These are the activations of a small neural network, seen along a few directions. Each row is one input.
Each table varies a few parts of the input and shows all the possible inputs, shuffled.
Descriptions start from the smaller parts, as in this example, which fits no table here: line(4) and (point or line(9) or (values(3) and ring(5))).
Shared parts are said once, and a part with two or three values counts as separate values.
In the rows, zero is written as 128.

Other details of the inputs shift rows strongly along two fixed directions, in all tables alike. That doesn't count.

A family of inputs:
R1: [124 148 160 118 141 106 135 121 138 129 144 130 139 112 120 147 107]
R2: [125 131 109 139 116 138 135 137 119 131 113 128 121 136 126 121 142]
R3: [127 150 157 116 144 104 132 117 139 124 145 129 135 120 122 151 113]
R4: [128 140 153 118 150 110 129 103 153 134 151 123 141 114 121 147 128]
R5: [126 121 100 138 119 137 133 128 123 143 127 126 125 126 129 115 144]
R6: [127 143 156 122 149 115 130 107 151 140 147 125 146 106 122 142 123]
R7: [131 123 109 135 119 144 131 142 118 135 123 142 120 139 137 120 126]
R8: [126 129 108 140 116 138 136 138 119 132 113 130 123 132 123 117 138]
R9: [125 149 163 121 146 110 134 116 151 127 139 127 137 117 117 147 121]
R10: [124 147 162 119 144 112 140 120 148 131 140 127 140 110 113 144 117]
R11: [126 132 106 138 114 128 130 137 111 129 119 133 116 140 133 123 133]
R12: [127 148 160 118 146 109 136 115 150 125 141 126 137 119 115 149 123]
R13: [130 123 105 132 121 140 130 140 120 130 128 140 114 147 137 125 132]
R14: [126 132 108 136 114 132 131 138 109 130 116 132 119 137 133 124 132]
R15: [129 125 109 134 119 144 130 142 118 135 123 141 117 143 139 124 131]
R16: [129 125 108 135 120 141 129 141 120 133 126 142 114 145 139 123 131]
R17: [127 131 107 138 113 132 132 139 109 131 117 133 122 133 130 120 128]
R18: [127 123 101 140 119 135 127 124 125 139 125 126 122 134 132 119 149]
R19: [126 125 102 139 119 139 128 125 123 141 123 126 125 131 132 119 148]
R20: [150  14 175  86 132 148  53 133 117  43 102  75 146 119 138  83  94]
Description of these inputs: line(4) and line(5).
Which other rows does R15 become when the line(5) part takes its other values? List them by row number.
Answer: R7, R13, R16, R20
Which other rows does R17 become when the line(4) part takes its other values? List them by row number.
Answer: R6, R7, R8

A family of inputs:
R21: [128 128  96 139 113 134 137 137 114 128 116 127 117 141 124 119 143]
R22: [127 125 100 140 114 148 134 138 114 141 115 133 123 133 133 115 139]
R23: [123 158 166 121 151 115 139 116 156 141 146 135 139 114 120 154 122]
R24: [127 121  94 140 113 134 132 132 118 136 127 132 115 141 134 117 143]
R25: [123 158 163 121 145  99 141 111 151 135 150 130 138 112 115 152 118]
R26: [128 156 159 116 154 107 139 109 156 137 156 135 138 118 120 158 120]
R27: [126 122  94 136 116 138 133 135 117 135 126 132 114 142 134 120 144]
R28: [129 121  93 136 114 140 134 135 112 139 126 132 120 136 135 118 138]
R29: [122 162 164 120 148 106 137 113 148 134 143 130 138 114 119 156 121]
R30: [126 125  97 138 116 140 127 134 116 136 121 132 115 143 138 121 146]
R31: [147  21 160  97 126 143  48 120 115  49  97  70 143 123 140  82 114]
R32: [127 121  97 138 114 146 139 140 115 140 120 133 122 132 129 114 138]
R33: [129 125  95 138 114 143 129 133 111 141 121 133 121 137 139 119 139]
R34: [126 121  97 143 114 141 136 140 118 139 121 133 120 133 129 111 139]
R35: [143  57 221  77 159 106  62 104 145  50 125  69 167  90 118 114  84]
R36: [127 159 165 121 153 115 139 114 158 139 145 136 141 116 118 154 122]
R37: [130 128 110 132 109 140 137 167 100 120 120 157 103 158 142 128 105]
R38: [126 120  99 143 112 140 137 137 122 137 120 132 117 137 128 113 143]
R39: [123 161 165 124 145 102 135 109 149 135 144 130 139 113 119 153 119]
R40: [128 121  93 140 115 136 131 135 115 138 127 133 118 136 135 115 139]
R41: [129 158 161 118 154 110 133 107 154 137 151 135 139 119 124 158 121]
R42: [124 161 162 119 146 108 138 112 143 139 143 131 144 108 121 154 114]
R43: [124 131  98 144 111 133 130 136 110 135 114 130 120 134 130 115 140]
R44: [124 157 164 125 150 113 136 115 154 144 147 136 143 108 122 148 116]
R45: [128 132  98 141 114 137 133 135 113 129 111 129 118 142 128 121 145]
R46: [126 124 102 145 112 142 132 136 121 138 115 133 118 138 132 114 145]
R47: [129 123  97 139 116 143 139 139 122 134 118 133 118 141 125 116 145]
R48: [126 126  95 137 110 136 138 137 108 135 117 128 121 132 128 118 137]
R49: [121 160 162 118 148 103 143 115 150 135 149 130 137 113 115 156 119]
R50: [128 171 176 114 147 110 142 141 136 129 148 162 126 133 135 166  83]
R51: [147  23 156  98 128 144  48 123 112  52  98  71 145 120 141  80 110]
R52: [125 122  99 138 115 143 138 141 121 136 119 132 116 139 128 116 144]
Changing only one part turns R28 into R33. The same change can be made to R25. Which row results?
Answer: R39
What do these inputs look like to the network?
Answer: values(2) and (point or (values(3) and line(5)))
Which other rows does R46 become when the values(3) part takes its other values? List them by row number.
Answer: R31, R39
